Each row below holds a small network's activations on one input, seen along a few directions.
Each table varies a few parts of the input and shows all the possible inputs, shuffled.
A made-up example of a description, with smaller parts first: one of 6 places along a line, together with either a single point or one of 9 places around a ring or (one of 3 separate values, together with one of 8 places around a ring).
Shared parts are said once, and a part with two or three values counts as separate values.

Other details of the inputs shift rows strongly along two fixed directions, in all tables alike. That doesn't count.

Table:
row 1: 0  -3  -8  10  -2  11  -27  -2  -24  -18  13  -22  11
row 2: -67  59  15  -43  -59  46  48  41  10  -60  -51  31  -39
row 3: 15  -7  4  -24  24  -29  55  -3  64  27  -40  53  -23
row 4: 15  -18  -2  10  9  -13  -16  -7  -3  20  5  -1  9
row 5: -6  5  0  9  5  9  -27  -5  -20  -16  16  -24  11
row 6: 64  -44  1  -2  34  -36  11  -20  24  52  11  9  11
row 7: 25  -7  17  -24  -1  -12  66  8  62  46  -35  46  -18
row 8: -5  -2  -3  10  1  10  -29  -5  -22  -17  12  -23  13
row 9: 12  -10  -1  0  16  -7  -5  -11  -6  18  19  -3  7
row 10: 13  -11  4  -36  15  -38  70  -9  68  38  -44  68  -32
row 11: -2  11  5  29  -9  29  1  4  3  -11  19  -39  19
row 12: -9  8  0  18  3  10  -26  4  -27  -4  19  -19  7
row 13: -66  53  9  -48  -45  27  9  48  -12  -63  -68  45  -41
row 14: -5  -3  -11  14  -12  5  -26  -3  -29  -9  16  -20  9
row 15: -1  -2  -7  9  -8  4  -20  -2  -27  -16  21  -25  8
row 16: 23  -16  -2  11  5  -15  -9  0  -6  18  9  -5  5
row 17: -11  -2  -7  14  -9  4  -28  -6  -27  -8  15  -20  11
row 18: -67  57  5  -48  -52  31  10  54  -18  -71  -68  45  -45
row 19: -5  7  0  10  9  14  -23  -2  -24  -12  21  -22  10
row 20: 20  -19  -6  11  6  -12  -14  -4  -5  19  7  -1  7
row 21: -10  -4  -7  8  -5  6  -27  -8  -24  -14  17  -21  13
row 22: -5  -5  -11  9  -8  7  -25  -5  -26  -15  18  -21  10
row 23: -9  4  0  -6  7  -12  33  -1  36  5  -24  27  -19
row 24: 12  -13  -2  -2  13  -12  -10  -15  -2  15  15  -4  9
row 25: 1  0  0  -17  -14  -11  10  9  -4  2  -14  20  -15
row 26: -5  9  1  15  8  12  -26  5  -24  -9  17  -21  11
row 27: 4  2  -3  16  -3  6  -26  8  -24  -16  13  -25  10
row 28: 54  -37  4  1  41  -37  2  -19  28  59  7  13  14
row 29: -2  9  6  24  -9  31  4  -3  3  -15  22  -38  18
row 30: 50  -38  3  4  36  -39  2  -20  25  64  9  15  10
row 31: -16  7  -8  26  12  12  -7  -16  3  -28  18  -31  10
row 32: -8  9  3  27  -18  25  5  -3  -3  -6  25  -37  16
row 33: 19  -9  9  -40  11  -29  41  3  31  45  -31  62  -25
row 34: -19  8  -4  -8  3  -3  27  -9  24  -13  -10  12  -12
row 35: -11  4  -3  13  -4  4  -27  -6  -25  -7  19  -21  9
Each input here is: one of 5 places around a ring, together with either one of 2 separate values or one of 5 places along a line.
Which other rows does row 3 become when the place on the ring of 5 takes its other values? List them by row number. -> row 10, row 23, row 31, row 34
Which other rows does row 3 become when the choice among 2 separate values takes its other values? List them by row number. -> row 11
Start at row 12 and move only the place on the line of 5, one step at a time. The first step leads to row 30. Which rows follow, in order? -> row 4, row 20, row 16

Table:
row 36: -2  6  5  1  -9  6  12  8  8  -5  -7  -1  -3
row 37: -5  9  7  -1  -4  12  12  7  8  -3  -5  1  -3
row 38: 81  -62  -2  7  57  -53  36  -40  67  91  11  23  17
row 39: 5  -14  -14  50  18  3  -54  -24  -37  -6  55  -62  35
row 40: -4  5  4  -7  -5  0  -4  8  -5  2  -8  9  -5
row 41: 1  3  3  -11  -7  2  -4  9  -8  -2  -9  8  -4
row 42: -3  5  2  -7  -4  0  -4  9  -7  0  -8  9  -6
row 43: 1  2  3  -11  -8  3  -5  9  -7  -1  -10  8  -2
row 44: -11  12  3  -2  2  6  13  -1  12  -8  -3  1  -4
row 45: -11  1  -4  -6  -15  0  13  -5  2  -5  -1  4  -6
row 46: -4  11  8  -3  -4  10  13  7  8  -2  -3  -1  -2
row 47: -7  3  -3  -8  3  -7  -2  2  -4  -6  -7  11  -8
row 48: 0  4  1  -8  -4  0  -3  9  -9  -1  -7  10  -6
row 49: -11  9  2  0  3  7  12  -2  12  -7  -5  2  -4
row 50: -3  1  1  -7  -20  5  12  3  -2  0  -1  3  -4
row 51: -7  3  -3  -10  0  -4  -3  3  -6  -10  -8  9  -8
row 52: 12  -12  -9  55  8  18  -39  -16  -23  -4  54  -69  41
row 53: -5  1  -2  -10  0  -4  -3  2  -3  -7  -8  9  -6
row 54: -9  7  0  3  -3  2  12  0  12  -11  -7  1  -6
row 55: -12  5  -1  -6  1  -5  -4  1  -2  -5  -8  10  -7
row 56: 1  3  1  -8  -6  2  -5  9  -11  -3  -6  6  -5
row 57: -6  1  -1  -10  -1  -3  -4  2  -3  -8  -10  8  -4
What is each input in this table made of? -> one of 2 separate values, together with either a single point or one of 4 places along a line or one of 6 places along a line
The inputs of row 56 and row 51 match in every part but the choice among 2 separate values. If row 42 is changed in the same way as row 56 into row 51, which row does it become? -> row 39
Which other rows does row 50 become when the choice among 2 separate values takes its other values? List them by row number. -> row 45

Table:
row 58: -12  7  -5  10  3  7  -15  -2  -20  -7  14  -8  3
row 59: -14  3  -7  13  -2  0  -21  -1  -14  -8  7  -11  3
row 60: -14  3  -3  13  -17  10  5  -12  -2  -11  17  -24  7
row 61: -6  3  -7  7  1  8  -11  0  -22  -11  15  -11  1
row 62: -13  6  -5  12  -1  -1  -17  0  -18  -8  12  -11  2
row 63: -3  14  10  -56  -18  -6  39  29  23  -2  -58  63  -35
row 64: -11  24  16  -36  -6  -1  54  27  47  -5  -61  56  -37
row 65: -12  18  13  -45  -15  -9  32  30  24  6  -63  65  -38
row 66: -6  10  3  6  0  8  -19  6  -19  -4  11  -13  7
row 67: 81  -60  6  8  40  -36  34  -41  54  93  28  4  26
row 68: -3  0  -1  5  -5  10  -22  5  -16  -10  4  -13  12
row 69: -15  15  6  -50  -16  -15  43  25  21  -3  -52  64  -43
row 70: -5  -2  0  1  -3  11  -22  -1  -16  -12  6  -13  10
row 71: -7  7  1  7  -1  9  -23  5  -16  -4  5  -13  9
row 72: -6  17  14  -56  -14  -7  42  31  20  3  -53  62  -37
row 73: -2  -1  -11  6  -4  8  -13  -2  -19  -16  10  -12  4
row 74: 6  1  -2  10  -10  6  -18  9  -19  -13  4  -16  5
row 75: 2  0  -1  -1  -5  10  -17  0  -18  -15  10  -15  7
row 76: -21  21  8  -37  -5  -7  55  20  49  -10  -56  57  -38
row 77: -9  5  2  3  2  11  -23  -1  -15  -7  8  -12  8
row 78: -16  9  -3  17  8  7  -1  -11  7  -23  11  -24  6
row 79: -12  -4  -7  5  -5  -1  -20  -10  -15  -17  6  -13  6
row 80: -12  3  -4  19  -19  12  5  -4  -2  -8  16  -22  6
row 81: -12  5  -5  16  -14  20  7  -6  -4  -7  18  -20  7
row 82: -6  7  4  13  -18  21  3  2  -3  -4  15  -24  12
row 83: -8  8  4  3  2  9  -19  0  -19  -6  13  -12  6
row 84: -4  9  4  14  -2  5  -19  9  -20  -4  8  -13  3
row 85: -7  13  3  18  7  18  -3  2  6  -16  8  -24  11
row 86: -6  -2  -9  3  -7  -2  -15  -8  -17  -20  10  -16  3
row 87: -17  3  -5  7  0  -2  -21  -10  -14  -11  8  -13  4
row 88: 90  -61  4  10  49  -52  16  -25  36  91  20  12  16
row 89: -18  9  3  -49  -18  -14  36  22  25  -5  -61  66  -38
row 90: -1  -1  -1  12  -8  7  -22  7  -17  -10  0  -14  8
row 91: -2  4  3  0  -1  10  -15  2  -20  -11  15  -15  4
row 92: -3  -2  -11  9  -8  0  -15  1  -17  -17  9  -14  3
row 93: -4  6  4  20  -20  18  3  4  -4  -4  12  -24  8
row 94: -9  12  5  14  9  19  -3  -3  6  -19  11  -23  10
row 95: 77  -63  -6  9  59  -51  13  -41  42  94  19  20  19
row 96: 79  -64  -3  2  53  -61  19  -43  38  85  26  12  15
row 97: -9  -3  -10  9  -2  9  -18  -4  -17  -13  6  -9  7
row 98: -15  6  -3  6  0  -4  -17  -8  -18  -11  13  -12  2
row 99: -13  10  -5  21  10  16  1  -6  5  -19  11  -20  6
The inputs of row 61 and row 96 match in every part but one. If row 97 is changed in the same way as row 61 into row 96, which row does it become? -> row 79
What is each input in this table made of? -> one of 6 places along a line, together with either one of 2 separate values or one of 5 places around a ring
List by row number the other rows that have the place on the line of 6 in common with row 85. -> row 63, row 66, row 68, row 71, row 72, row 82
Which other rows does row 83 become when the place on the ring of 5 takes its other values? List them by row number. -> row 70, row 75, row 77, row 91
